Here are a small network's activations along a few directions, averaged over the inputs that share one value of a field.
Values that are neighbours, or in one group, have similar rows; names and order tell nothing.
In the rows, 128 means zero.

Other fields shift rows strongly along one fixed direction, in all tables alike. That doesn't count.

Values of Tagi:
l9: [ 74 188 115 167 133 135  94 137 161 132 125 138  93 155 148 134  96 204
  96 132]
l7: [155  85 150  96 128 125 143 100 115 115 133 132 146 103 100 128 141  50
 136 122]
l8: [111 152  92 168 126 142 111 154 129 130 108  97 103 141 153 131 130 188
 120 142]
l1: [176  85 160  79 111 147 182 112 117 156 152 128 182  79 115 123 155  49
 182 120]
l3: [116 154  95 149 127 135 120 161 124 133 116 107 109 148 161 129 124 193
 129 142]
l6: [ 95 158 138 148 122 124 122 125 160 138 132 148 121 132 134 136 116 157
 121 121]
l5: [120 138 107 139 143 113 100 140 123 116 114 130 110 165 125 121 114 169
  98 129]
l2: [127 112 124 119 128 119 121 126 115  92 125 118 114 126 122 134 134 108
 116 136]
l4: [176  82 171  87 134 112 160  98 108 140 147 154 173 104  93 116 141  34
 154 107]
The values of Tagi form 3 separate groups.
Q: Which other values are in the same group as l1? Give them in the order they are listed.
A: l8, l3
Q: Which other values are in the same group as l5? Give them in the order they are listed.
A: l7, l2, l4

Values of Pemu:
m9: [126 127 150 115 118 129 150 117 141 142 141 144 144 108 128 134 130 105
 147 121]
m1: [134 116 134 125 133 114 129 126 121 122 131 136 133 131 115 125 132 115
 124 123]
m5: [126 144  97 146 127 136 116 155 120 123 118 104 112 143 147 127 128 174
 125 141]
m2: [108 156 124 154 127 132 116 129 144 136 122 129 114 135 143 133 116 156
 122 128]
m6: [ 88 165  81 165 139 117  76 158 134  95 103 114  77 182 144 130 107 224
  77 144]
m7: [146 110 124 124 123 139 145 133 118 139 127 114 142 113 127 125 145 114
 145 131]
m8: [131 122 155 111 118 142 150 109 139 142 146 139 146  95 122 133 131  84
 148 122]
m4: [162  93 158  90 132 125 148 103 113 137 142 141 161 110 104 118 135  60
 144 114]
m3: [130 119 128 124 133 117 122 123 122 117 123 131 124 135 122 128 127 120
 120 127]
The values of Pemu form 3 separate groups.
Q: Which other values are in the same group as m5? Give them in the order they are listed.
A: m7
Q: Which other values are in the same group as m9? Give them in the order they are listed.
A: m2, m8
